A small network was shown many inputs. Here are its activations along a few directions, one row for each input.
Each table varies a few parts of the input and shows all the possible inputs, shuffled.
A made-up example of a description, with smaller parts first: line(4) and (point or ring(11) or (values(3) and ring(8))).
Shared parts are said once, and a part with two or three values counts as separate values.

Other details of the inputs shift rows strongly along two fixed directions, in all tables alike. That doesn't count.

Rows:
r1: [-2.63 -1.91 -2.53  0.57 -6.71 -2.82 -1.58  3.88  4.94  0.57  3.40 -0.16]
r2: [-1.60  3.54 -5.21 -1.91 -0.85 -1.48  3.75 -3.91  1.02  1.77 -5.75  4.00]
r3: [ 1.27  0.62  0.76  0.90  0.99  1.14  1.90 -2.03 -2.93  1.42 -1.06 -0.31]
r4: [ 1.39  3.66 -3.72 -0.46 -0.42  0.82  4.93 -3.62 -1.08  3.09 -4.02  1.93]
r5: [ 2.10  3.21 -1.34 -2.08 -0.09 -0.62  5.34 -2.26 -2.31  2.88 -4.35  2.33]
r6: [ 4.06  2.96  4.89 -2.68  6.25 -0.85  0.09 -2.32 -3.94 -2.58  0.94  0.01]
r7: [ 5.24  3.45  5.00 -1.36  8.37  0.69 -2.71 -2.18 -4.36 -2.15  1.49 -2.08]
r8: [ 1.78 -1.27  2.59  0.50 -1.76  3.52 -1.59  4.29  2.30  0.78  1.74 -1.45]
r9: [-1.36  3.18 -4.66 -1.14  1.04 -0.68  2.87 -5.64 -0.81  1.28 -4.99  3.51]
r10: [-0.23  3.08 -2.53 -1.34  3.30 -1.22  1.83 -5.57 -2.72  1.24 -5.24  2.14]
r11: [-1.87  3.53 -6.00 -0.21 -0.65 -3.06  5.50 -6.34 -0.77  0.81 -1.08  2.64]
r12: [ 3.83  1.39  5.79 -2.74  6.99  1.36 -3.89 -0.38 -3.43 -1.85 -2.37 -1.22]
r13: [-1.93  2.22 -5.94  0.35 -2.28 -0.68  8.17 -6.24 -2.11  3.24 -3.40  3.33]
r14: [ 4.92  0.25  7.59 -1.68  7.36  2.29  0.81 -2.10 -7.27 -1.01  0.09 -1.43]
r15: [ 1.63 -2.28  3.11  1.90 -1.15  3.35 -3.90  4.76  1.66  1.00  2.31 -3.86]
r16: [ 1.31 -2.63  3.31  1.76 -1.07  4.59 -3.62  4.20  1.53  0.25  3.73 -2.62]
r17: [ 0.67  0.02  1.52 -0.45  0.17 -2.08 -1.95  0.60 -0.97 -1.27  2.43 -1.42]
r18: [ 0.37 -3.25  3.93  2.04  0.33  3.02 -2.10  2.09 -1.06  0.12  3.39 -3.19]
r19: [ 1.57 -3.43  6.41 -0.03  1.04  2.77 -1.37  3.03 -1.34 -0.79  3.48 -2.15]
r20: [-0.80  1.03  0.19 -1.29  1.92  0.57  0.58 -2.47 -0.50 -0.86 -2.15  2.14]
r21: [ 3.93  2.20  2.82 -0.53  4.73  2.25  1.09 -2.37 -4.75  1.10 -1.63 -0.48]
r22: [-0.01  2.31 -1.97  0.41  0.69 -2.46  0.97 -3.08 -1.05  0.02  0.18  0.05]
r23: [ 0.62 -1.36  3.54  0.63 -0.28  1.17 -4.10  3.67  2.55 -2.68  5.76 -1.87]
r24: [-1.45  0.25  0.63 -1.25  2.43  0.68  1.02 -2.76 -1.01 -1.20 -1.30  1.78]
r25: [ 3.23 -1.49  5.13 -0.25  0.82  2.62 -3.20  4.26 -1.07  0.52  1.31 -3.23]
r26: [-3.30 -0.33 -6.34  0.90 -8.02 -0.56  4.76  0.41  3.06  4.19 -1.30  2.75]
r27: [-2.75 -3.14 -2.07  2.71 -6.60  0.28 -5.18  5.39  6.84 -0.29  6.23 -2.29]
r28: [ 0.26  2.04 -3.07 -1.21 -1.52 -1.79  5.44 -3.04 -3.32  3.68 -3.90  2.16]
r29: [-1.49 -2.72  2.81  0.73  1.68  2.91 -4.27  0.59  0.86 -2.37  2.15 -1.37]
r30: [-1.86 -4.22 -0.07  1.41 -7.37  0.77 -1.21  5.81  3.82  2.12  2.70 -0.88]
r31: [ 1.02 -2.07  3.24  1.69 -0.31  4.18 -2.22  2.31  0.24 -0.12  3.06 -2.06]
r32: [ 1.03 -2.97  4.61  1.26 -1.20  4.01 -2.22  4.29  1.28 -0.50  3.88 -1.75]
r33: [ 2.05  1.01  4.90 -2.54  5.86  0.65 -0.81 -2.31 -3.39 -2.16 -2.13  1.21]
r34: [ 0.40  3.73 -3.98 -0.35 -0.13 -2.81  1.44 -2.48  0.48  1.45 -1.56  0.10]
r35: [-2.85 -1.23 -3.12  1.12 -6.32 -1.29 -1.57  3.70  5.77  0.44  3.99 -0.08]
r36: [-5.68 -2.39 -5.24  0.68 -6.83 -3.35  0.40 -0.11  2.66  1.73 -2.34  1.74]
r37: [-0.12 -1.37 -4.00  2.96  4.91 -1.68  3.63  2.29 -0.80 -3.56 -5.06  1.27]
r38: [-0.87 -2.83  2.67 -0.27 -0.32  0.29 -5.02  2.92  0.89 -0.77  0.50 -1.33]
r39: [ 1.19 -0.32  1.59 -0.16 -1.14 -1.46 -3.84  3.54  1.92 -0.66  2.67 -2.68]
r40: [-4.30 -1.29 -5.59  1.60 -5.67 -1.25 -1.97  1.22  4.71  2.16 -2.23  0.26]
r41: [-3.83 -3.43 -2.08  3.01 -5.48 -1.68 -3.04  2.90  4.03 -0.37  5.43 -2.67]
r42: [-4.04 -3.18 -2.77  1.47 -6.64 -3.41 -1.27  2.62  3.18  0.08  4.09 -1.47]
r43: [-3.01 -1.89 -3.96  0.93 -8.70 -3.22 -1.66  4.85  7.00  1.23  2.71 -0.42]
r44: [ 5.21  4.53  3.34 -1.70  6.99  1.56 -1.75 -1.89 -2.02 -1.99  0.62 -1.15]
r45: [-5.41 -4.77 -1.48  0.78 -5.92 -1.21 -1.64  2.60  4.13 -0.10  1.24  0.42]
r46: [ 1.76  2.28 -5.61  2.28  5.39 -3.98  7.07  0.08 -2.06 -3.24 -3.74  1.38]
r47: [ 1.98  0.94  4.69 -1.22  8.38  1.64 -1.56 -4.31 -5.04 -2.31 -1.54 -0.55]
r48: [-2.86 -0.18 -5.00  0.26 -6.20 -4.43  0.40  1.03  2.49  1.75  0.92  0.41]
r49: [-1.68  3.00 -4.13 -2.06  0.29 -1.22  3.61 -4.50 -0.42  1.25 -4.98  4.31]
r50: [-1.01  1.51 -2.29 -2.02 -0.90 -1.79  1.26 -1.48  1.04  1.13 -4.42  2.54]
r51: [ 2.96 -4.12  1.66  4.59  4.11  2.32  1.05  7.97 -0.79 -3.89  0.57 -2.80]
r52: [ 1.17 -2.74  5.51  0.50  1.11  4.24 -1.28  2.85 -0.51 -0.92  4.03 -1.96]
r53: [ 2.62 -0.10  7.04 -2.39  8.33  1.22 -2.39 -2.57 -5.76 -3.02 -0.86 -0.88]
r54: [-2.91  2.55 -6.12 -2.33 -2.20 -3.80  5.29 -4.95 -0.25  2.50 -6.26  5.13]
r55: [-2.67  2.64 -5.65 -0.48 -0.29 -1.37  3.95 -6.43 -0.60  1.17 -5.05  3.91]
r56: [-2.33 -4.68  0.40  1.89 -7.29  0.68 -0.83  5.22  3.49  1.52  3.00 -0.95]
r57: [-2.84 -4.23 -1.50  2.22 -7.67 -0.41 -0.21  3.85  2.22  2.40  1.78 -1.00]
r58: [ 2.37 -0.23  3.90 -0.13  0.50  1.86 -5.19  4.93  3.42 -2.31  4.87 -2.69]
r59: [ 3.15  1.19  5.85 -1.15  8.69  2.29 -3.31 -3.11 -4.63 -2.63 -1.46 -1.03]
r60: [ 3.82  1.98  6.02 -2.62  7.00 -0.37  0.09 -2.16 -4.34 -3.17  2.08 -0.53]
r61: [-0.96  5.29 -6.80 -0.72 -0.13 -3.49  6.08 -7.16 -1.34  1.48 -2.81  3.62]
r62: [ 0.97 -1.00  4.58 -0.19  2.21  1.45 -3.12  2.11  0.63 -3.17  5.80 -2.05]
r63: [-1.21  3.42 -5.21 -1.13  0.22 -0.67  2.28 -4.52  0.62  1.58 -5.58  2.97]
Description of these inputs: values(3) and (point or (line(4) and ring(5))).
The inputs of r42 and r53 match in every part but the values(3) part. If r44 is changed in the same way as r42 into r53, which row does it become?
Answer: r63
The inputs of r5 and r50 match in every part but the values(3) part. If r18 is changed in the same way as r5 into r50, which row does it become?
Answer: r47
Change only the values(3) part in r20. List by row number the other rows that result.
Answer: r23, r32
Change only the ring(5) part in r14. List by row number the other rows that result.
Answer: r13, r18, r19, r52
Change only the values(3) part in r58. List by row number the other rows that result.
Answer: r2, r8
Change only the ring(5) part in r59. List by row number the other rows that result.
Answer: r20, r33, r36, r55

Rows:
r64: [-0.42  4.61 -2.13 -3.63  0.71 -2.57  1.16 -7.01 -1.22  1.24 -2.10  2.30]
r65: [-0.49  0.10  2.19 -1.15  3.59  0.01 -5.18 -0.11  0.58 -2.95  0.15 -0.44]
r66: [ 0.30  0.95  0.88 -0.86  4.74  0.16  3.00 -3.63 -4.39 -0.54 -3.74  1.75]
r67: [-0.39 -1.34 -1.64  1.99 -2.68 -0.51  0.52  3.38  2.37 -0.32  2.09 -1.07]
r68: [-0.40  0.60 -1.01 -0.53 -3.04  0.57  1.40 -0.87  0.53  2.45 -0.20  0.85]
r69: [ 4.97  2.17  5.55 -2.16  4.26  2.88 -1.40 -0.66 -2.73  0.21 -0.05 -0.84]
r70: [ 1.77 -1.10  2.69  0.39  2.28  2.14 -2.49  2.61  0.32 -1.14 -1.29 -1.05]
r71: [-1.82  0.07 -2.52  0.50 -1.73 -3.11 -2.55  1.04  3.25 -1.60  2.88 -0.33]
r72: [ 0.94  0.09 -0.92  1.20  0.62 -0.70  1.99  0.35 -0.84 -0.57  0.74 -0.31]
r73: [-2.20 -0.46 -3.45  1.07 -1.98 -0.38  2.20 -0.09  1.25  1.08 -3.12  1.68]
r74: [-0.30 -2.60  1.38  1.83 -0.66 -0.19 -0.38  2.98  0.23 -1.47  3.46 -1.74]
r75: [-0.18 -1.89  1.33  0.57  1.78  1.91 -1.32  1.39 -0.72 -0.90 -0.71 -0.68]
r76: [ 0.20  1.18 -3.63  0.96 -2.19 -1.92  2.75  1.45  1.24  0.94 -0.81  0.25]
r77: [-1.54 -0.50 -0.69 -0.59 -2.87 -0.28  2.33 -2.43 -0.71  2.37  0.04  0.98]
r78: [-0.45 -1.87  1.97  0.41 -2.83  1.99 -2.04  1.61  0.82  1.20  2.66 -1.34]
The inputs of r70 and r76 match in every part but one. If r75 is changed in the same way as r70 into r76, which row does it become?
Answer: r72
What is each input in this table made of?
Answer: values(3) and (point or line(4))

Rows:
r79: [ 0.71  2.16 -0.53 -0.91  2.35 -1.25  0.89 -2.46 -1.28 -0.71 -0.78  0.78]
r80: [ 0.48 -1.86  3.16  0.48  1.10  0.86 -4.34  3.14  1.30 -2.27  3.00 -2.13]
r81: [-4.63 -3.42 -4.21  2.43 -7.91 -1.79 -2.68  4.49  6.48  0.41  3.20 -0.95]
r82: [ 0.81  1.88  0.30 -1.41  1.51 -0.46  1.09 -2.60 -1.66  0.37 -1.09  0.90]
r83: [ 0.16 -2.03  3.52  0.31  0.65  1.80 -4.81  2.62  1.37 -1.63  2.68 -2.01]
r84: [ 0.23  1.37 -0.02 -1.15  2.20 -0.33  0.64 -2.42 -1.44 -0.19 -2.11  1.14]
r85: [ 0.56  1.87 -0.45 -0.89  2.38 -1.23  0.99 -2.36 -1.48 -0.72 -0.97  0.79]
r86: [ 0.90  2.19  0.26 -1.38  1.42 -0.43  1.01 -2.87 -1.56  0.47 -0.68  0.82]
r87: [ 0.06 -2.29  3.60  0.34  0.76  1.81 -4.69  2.67  1.13 -1.62  2.47 -1.98]
r88: [ 2.36  0.17 -0.13  1.12  1.88  1.10  4.93  0.39 -3.11  0.65 -1.94  0.35]
r89: [ 2.49  0.14  0.65  0.71  1.01  1.89  5.15 -0.04 -3.39  1.76 -1.82  0.31]
r90: [ 0.30 -1.89  3.38  0.25  0.73  1.77 -4.88  2.87  1.54 -1.64  2.55 -2.03]
r91: [ 0.64 -1.84  4.01  0.11  0.13  1.73 -4.30  2.58  0.92 -1.07  3.51 -2.23]
r92: [ 1.05  2.14  0.17 -1.40  1.51 -0.50  0.98 -2.48 -1.52  0.43 -1.11  0.82]
r93: [-4.23  0.08 -7.25  0.95 -6.06 -3.78  2.49 -0.59  3.47  1.75 -1.37  1.94]
r94: [-3.40 -2.63 -6.44  3.02 -7.37 -0.37  6.05  2.02  1.92  3.69 -2.62  1.64]
r95: [ 1.06  2.36  0.12 -1.44  1.51 -0.46  0.94 -2.66 -1.39  0.45 -0.79  0.81]
r96: [ 0.45  1.62 -0.16 -1.15  2.20 -0.38  0.55 -2.30 -1.31 -0.13 -2.14  1.05]
The inputs of r80 and r82 match in every part but one. If r93 is changed in the same way as r80 into r82, which row does it become?
Answer: r92
What is each input in this table made of?
Answer: values(3) and (point or ring(5))
Change only the values(3) part in r79. List by row number the other rows that result.
Answer: r83, r86
